These are the activations of a small neural network, seen along a few directions. Each row is one input.
In each table, some parts of the input vary, and every possible input appears once, in random order.
Descriptions start from the smaller parts, as in this example, which fits no table here: line(4) and (point or ring(9) or (values(3) and ring(5))).
Shared parts are said once, and a part with two or three values counts as separate values.
In the rows, zero is written as 128.

Other details of the inputs vary at random and push rows far along two fixed directions, the same in every table; ignore that.

A family of inputs:
x1: [158 171 149  68 131 150 100 173 150 162 153 143 130 107  72  96]
x2: [ 65  85 142 178 140 121 171 125  83 136 102 152 152 150 165 138]
x3: [140 152 136  99 137 145 122 162 140 153 150 149 144 131  91 106]
x4: [159 168 144  78 130 150  99 161 147 158 149 141 138 111  77  96]
x5: [ 71  77 144 160 143  96 164 144  86 140 151 179 154 185 188 143]
x6: [189 139  75 113 100 111  97  90 145  88  96  84 112 120 130 167]
x7: [186 121  81 106  85 112  87  78 156  96  97  88 103 125 140 167]
x8: [138 146 161  85 124 145 117 148 132 156 145 160 136 130  98 115]
x9: [123 161 166 110 146 169 123 179 141 144 147 144 123 110  78  66]
x10: [182 121  80 150 111 123 102  85 148  74  99  68  90  99 128 142]
x11: [ 60 147 135 134 141  95 168 130  92 160 153 138 161 164 175 179]
x12: [158 114  83 143 100 111 119  69 130  74  64  75  96 105 146 161]
x13: [199 127  99 127  90 133  89  70 167  86  90  62  89  98 105 135]
x14: [156 124  73 154 104 127 122  88 127  82  91  78 102 104 133 143]
x15: [153 175 160  70 143 158 108 189 154 165 161 155 128 122  78  78]
x16: [ 75  84 135 187 148 124 164 140  94 131 129 148 143 144 167 126]
x17: [163 167 157  72 131 147 101 149 156 157 143 145 139 114  73  96]
x18: [162 105  77 155 113 113 117  75 141  69 100  76  95 106 152 148]
x19: [168 160 147  87 139 147  98 163 159 154 165 144 129 114  80  89]
x20: [169 157 167  99 144 161  90 154 168 153 165 129 116  87  51  49]
x21: [ 82  84 127 166 147 101 164 132  99 135 146 166 163 180 185 144]
x22: [127 212 174  95 141 141 126 144 159 168 166 106 125  90  70 104]
x23: [ 67  74 135 161 127 108 156 125  92 154 127 173 168 186 187 156]
x24: [ 88 104 147 162 147 134 151 152 103 126 134 147 128 136 146 117]
x25: [142 179  95  96 109 100 115  96 136 107 122  72 116 124 152 200]
x26: [ 85  82 132 149 141  96 152 138 102 142 148 168 151 170 175 137]
x27: [186 139  78 105  94 112  92  77 145  90  87  91 114 117 132 162]
x28: [ 51  94 143 173 149 135 189 156  80 130 125 161 154 155 163 129]
x29: [172 126  79 112  96 102 109  83 138  92  82  97 111 127 153 174]
x30: [ 63  99 143 164 157 137 168 157  97 140 130 159 140 144 151 115]
x31: [178 127  70 143 105 128 116  84 143  73  87  64  96 100 122 149]
x32: [154 152 174 103 127 172  96 144 168 159 142 132 119  94  59  66]
x33: [ 87  96 150 165 136 134 153 119 101 140 114 152 141 136 142 129]
x34: [200 127  94 132 110 124  89  80 163  76 113  67  88  96 103 122]
x35: [179 124 103 138 103 128 105  66 143  84  81  81  95 101 115 146]
x36: [138 153 158  82 126 141 117 157 134 152 137 155 138 130 100 111]
x37: [164  98  81 154 110 106 110  72 139  68 102  75  91 110 145 148]
x38: [156 160 167  77 141 150 105 176 153 165 181 158 132 120  83  78]
x39: [174 113  85 117  84 108  99  78 146  88  95  94 104 139 157 175]
x40: [ 81  96 156 159 135 134 161 125  97 129 113 154 134 141 149 135]
x41: [142 140 154 125 146 154 114 145 147 145 156 133 123 102  87  73]
x42: [ 70  83 134 181 149 120 168 143  95 128 127 149 138 144 169 129]
x43: [130 144 151 129 147 158 124 158 138 143 139 134 124 115  89  80]
x44: [ 56 158 154 142 148 117 168 133 113 152 147 123 141 126 142 154]
x45: [ 98 111 145 126 126 119 138 135 109 157 134 173 145 151 141 141]
x46: [185 138  60 113  99 118 102  93 144  91 101  87 112 116 131 158]
x47: [143 156 134  84 134 146 121 168 141 157 150 147 134 118  91 104]
x48: [146 160 151  81 125 143 114 169 136 151 145 145 135 123  94 110]
x49: [ 80 109 137 133 142 127 169 167  94 152 143 173 160 165 159 140]
x50: [164 120  62 133 107 106 109  89 133  85  97  96 109 134 164 167]
x51: [ 37 148 164 145 152 122 177 142  98 148 152 125 151 136 163 158]
x52: [ 80 101 120 146 140 109 162 151  99 141 130 165 148 170 175 142]
x53: [ 76  86 124 164 143 105 160 146  90 144 140 171 162 172 185 147]
x54: [ 73  74 138 193 155 115 176 127  95 126 134 150 151 160 176 130]
x55: [164 160 150  75 141 145  98 163 161 157 173 147 123 112  81  81]
x56: [158 116  75 149 102 116 120  80 126  73  75  69  97 103 147 164]
x57: [ 61  82 137 190 145 119 181 134  78 129 110 146 158 159 174 146]
x58: [166 150 148  83 137 140  89 151 159 155 171 145 132 115  79  81]
x59: [130 137 173 114 122 160 114 146 149 145 135 136 115 113  85  88]
x60: [170 109  68 137 110  99 106  78 137  86 113  97 113 132 167 164]
x61: [150 162 156 109 138 165 108 155 143 151 136 126 124  89  67  80]
x62: [193 134  84 109  92 113  92  70 152  90  95  93 109 120 128 168]
x63: [147 133 150 105 141 130 105 150 148 150 169 151 139 135  97  96]
x64: [ 70  84 135 157 133 109 162 123  83 150 124 180 168 176 182 161]
x65: [ 72  92 141 152 145 111 168 162  90 144 147 179 155 173 183 145]
x66: [ 87 103 122 154 142 112 160 146 102 137 132 163 153 174 169 142]
x67: [150 147 142  90 139 140 109 167 147 155 159 150 125 118 101  99]
x68: [157 106  83 158 102 106 124  63 123  73  65  75 104 116 154 165]
x69: [ 62  80 145 176 138 122 172 120  90 135 109 160 141 149 163 144]
x70: [124 162 176 106 136 166 123 177 133 149 142 141 132 103  73  76]
x71: [126 218 162  55 141 138 110 163 155 177 175 126 138 109  79 118]
x72: [125 161  86 150 107  94 136  63 134  92 107  56 104 102 162 189]
x73: [117 196 153  86 140 122 122 144 138 173 170 124 140 131  99 139]
x74: [ 72  76 137 164 129 106 159 124  98 147 127 171 168 190 186 158]
x75: [128 135 177 114 144 150 121 161 142 142 165 145 120 110  81  67]
x76: [153 155 164 108 142 160 112 154 155 138 157 131 113  98  79  67]
x77: [144 164 149  99 141 170 117 170 149 152 145 131 117  87  59  76]
x78: [159  99  84 152  90 115 111  63 143  77  78  73  90 113 148 163]
x79: [158 118  88 140  97 116 119  72 128  62  65  74  95 109 149 162]
x80: [ 68  92 127 183 148 128 168 138  91 127 118 147 143 150 167 127]
Each input here is: values(2) and line(4) and (point or line(9)).
Q: Changing only the line(4) part turns x71 into x11. The same change can be made to x77. Which row results?
A: x14
Q: Changing only the line(4) part turns x29 into x17. The same change can be made to x1. Which row results?
A: x6
Q: Change only the values(2) part in x12. List by row number the other rows that result.
A: x29
Q: List by row number the other rows that have the line(4) part and the values(2) part in common with x61.
A: x2, x14, x16, x20, x32, x33, x41, x72, x80
Q: Change only the line(9) part in x40. List by row number the other rows that result.
A: x9, x24, x28, x59, x70, x75, x76, x79
Q: List by row number the other rows that have the line(4) part and the values(2) part in common with x39.
A: x5, x8, x15, x25, x36, x38, x48, x49, x65
Q: A walk changes only the line(4) part. It starts at x49 and steps to x47. List the rest of the walk in order.
A: x46, x3
Q: Change only the line(9) part in x46. List by row number the other rows that result.
A: x4, x23, x27, x50, x53, x58, x60, x64

A family of inputs:
x81: [ 61 127 144 150 157 121 172 169  92 158 155 159 161 155 153 131]
x82: [160 186 158  75 120 153  93 137 166 155 146 116 116  94  65  98]
x83: [122  97  46 177 114  76 147  71 101  60  98  81 115 148 215 207]
x84: [185 132  99  99 107 120  94 114 149  99 120 113 109 126 126 135]
x85: [169 142 140 123 143 164  99 156 165 123 156 112  97  85  72  52]
x86: [165 117  64 130 102 106 115  93 126  85  87 100 114 133 162 172]
x87: [168 172 149  67 115 154  92 144 165 151 137 130 117 103  68 101]
x88: [169 181 140  83 135 146  93 146 164 145 161 117 117  97  69  95]
x89: [ 76 108 145 139 144 127 162 170  91 161 135 180 168 168 150 129]
x90: [ 70 104 155 140 141 130 166 157  97 166 134 179 163 164 148 134]
x91: [ 59 113 174 143 141 121 161 147  99 168 146 166 157 157 153 138]
x92: [162 191 150  73 126 150  94 155 165 142 160 109 107  91  75 103]
x93: [146 151 119 110 135 122 118 137 141 121 153 114 119 118 122 122]
x94: [ 76 102 162 145 150 117 159 148 102 161 151 178 166 166 153 126]
x95: [ 68  86 168 169 148 151 177 162  84 138 111 175 147 140 136 100]
x96: [157 114  81 125  91 106 112  90 127  84  85  97 106 137 167 182]
x97: [ 69 111 156 148 158 113 164 155 101 159 159 168 159 162 155 128]
x98: [ 80  93 155 137 147 118 158 156 100 160 146 186 164 169 153 125]
x99: [ 68 110 153 132 137 129 161 166  96 161 134 182 159 169 157 133]
x100: [ 68 109 157 151 154 119 161 148  96 164 155 171 163 159 150 127]
x101: [ 69 114 153 145 158 112 167 164 100 149 172 166 153 161 163 125]
x102: [150 131  69 143 113  99 122  80 129  87  99  80 110 124 160 177]
x103: [171 177 144  83 125 151  94 141 161 151 141 121 127  99  65 100]
x104: [161 186 157  75 124 149  92 146 167 149 153 111 110  94  69 104]
x105: [157 120  74 141 106 103 118  74 128  90  91  92 117 127 160 176]
x106: [ 73 107 149 138 141 132 164 167  94 161 134 180 162 168 153 131]
x107: [141 138  73 136 102 101 125  84 130  79 101  72 101 123 170 184]
x108: [170 138 146 124 140 165  95 146 168 130 149 114 100  88  65  53]
x109: [155  90  42 170  93  78 124  37 116  53  73  72 110 143 202 214]
x110: [135  96 100 178 109 126 137  65 116  71  65  74  98 100 146 150]
x111: [163 182 152  82 126 156  97 139 163 156 145 116 120  95  63  98]
x112: [ 80 100 143 139 148 124 157 167  93 155 145 187 164 170 156 125]
x113: [175 172 152  78 130 144  88 138 167 149 158 121 120  98  68  90]
x114: [153 166 156 113 141 174 116 150 152 121 131 101  97  67  60  66]
x115: [150  75  86 187 114 118 120  74 131  76  95  87 100 119 157 133]
x116: [183 123 138 117 129 167  94 153 161 123 135 134 106  99  72  57]
x117: [ 73 104 150 141 144 125 163 160  94 166 135 178 168 163 146 131]
x118: [147 117  93 136  95 103 115  71 130  89  90  89 110 131 165 186]
x119: [178 119 143 119 128 164  94 146 164 130 136 134 109  97  70  60]
x120: [155 118  79 141 110  91 119  75 134  77 112  82 105 132 168 175]
x121: [178 166 133  75 124 149  92 146 160 147 137 131 122 102  72  99]
x122: [164 181 156  74 118 155  92 137 168 152 142 122 119  99  67 100]
x123: [ 63 126 141 149 161 119 171 168  94 157 158 164 157 153 158 129]
x124: [ 67 101 166 134 136 124 159 156  99 165 137 181 157 165 153 138]
x125: [146 132  73 145 111 101 125  83 127  89  97  77 114 126 155 179]
x126: [164 194 138  80 132 155 102 154 164 143 156 108 112  91  70  99]
x127: [ 58  89 179 178 151 150 177 145  89 145 113 163 149 135 133 102]
x128: [166 100  79 130  99  96 112  78 133  81 100 102 111 139 165 172]
x129: [159 193 151  75 125 153  96 144 169 151 150 112 112  94  66  99]
x130: [155  72  87 182 110 120 118  77 134  75  93  95 103 124 155 132]
x131: [161 107  85 139 102  94 114  69 134  81 104  94 112 136 167 174]
x132: [152 161 162 114 138 174 113 140 153 128 122 103 101  69  53  68]
x133: [ 59 123 156 151 152 126 172 155  99 165 147 161 158 157 149 136]
x134: [161 106  72 133 103 102 114  81 127  85  96 102 116 134 160 173]
x135: [169 106  71 128 102 100 111  90 129  78  96 102 114 141 166 169]
x136: [ 66 115 154 150 153 120 165 151  95 168 147 170 164 155 150 129]
x137: [ 65 112 161 149 145 129 167 149  99 167 138 171 165 161 148 135]
x138: [167 182 147  83 128 151  95 142 160 155 146 116 125  95  62  96]
x139: [158 110  84 141 104  91 115  66 132  81 107  85 108 132 168 175]
x140: [ 64  82 173 170 147 148 177 152  89 145 110 174 148 137 132 104]
Q: What do these inputs look like to the network?
A: line(6) and (values(2) or line(8))
Q: Changing only the line(6) part turns x99 into x129. The same change can be made to x135. Which row results?
A: x97
Q: List by row number the other rows that have the line(6) part in common with x110.
A: x82, x91, x100, x111, x113, x115, x136, x138, x139
Q: Change only the line(8) part in x121. List by row number the other rows that result.
A: x87, x90, x98, x117, x124, x128, x134
Q: Change only the line(6) part in x140. List by row number the other rows that result.
A: x95, x110, x114, x127, x132
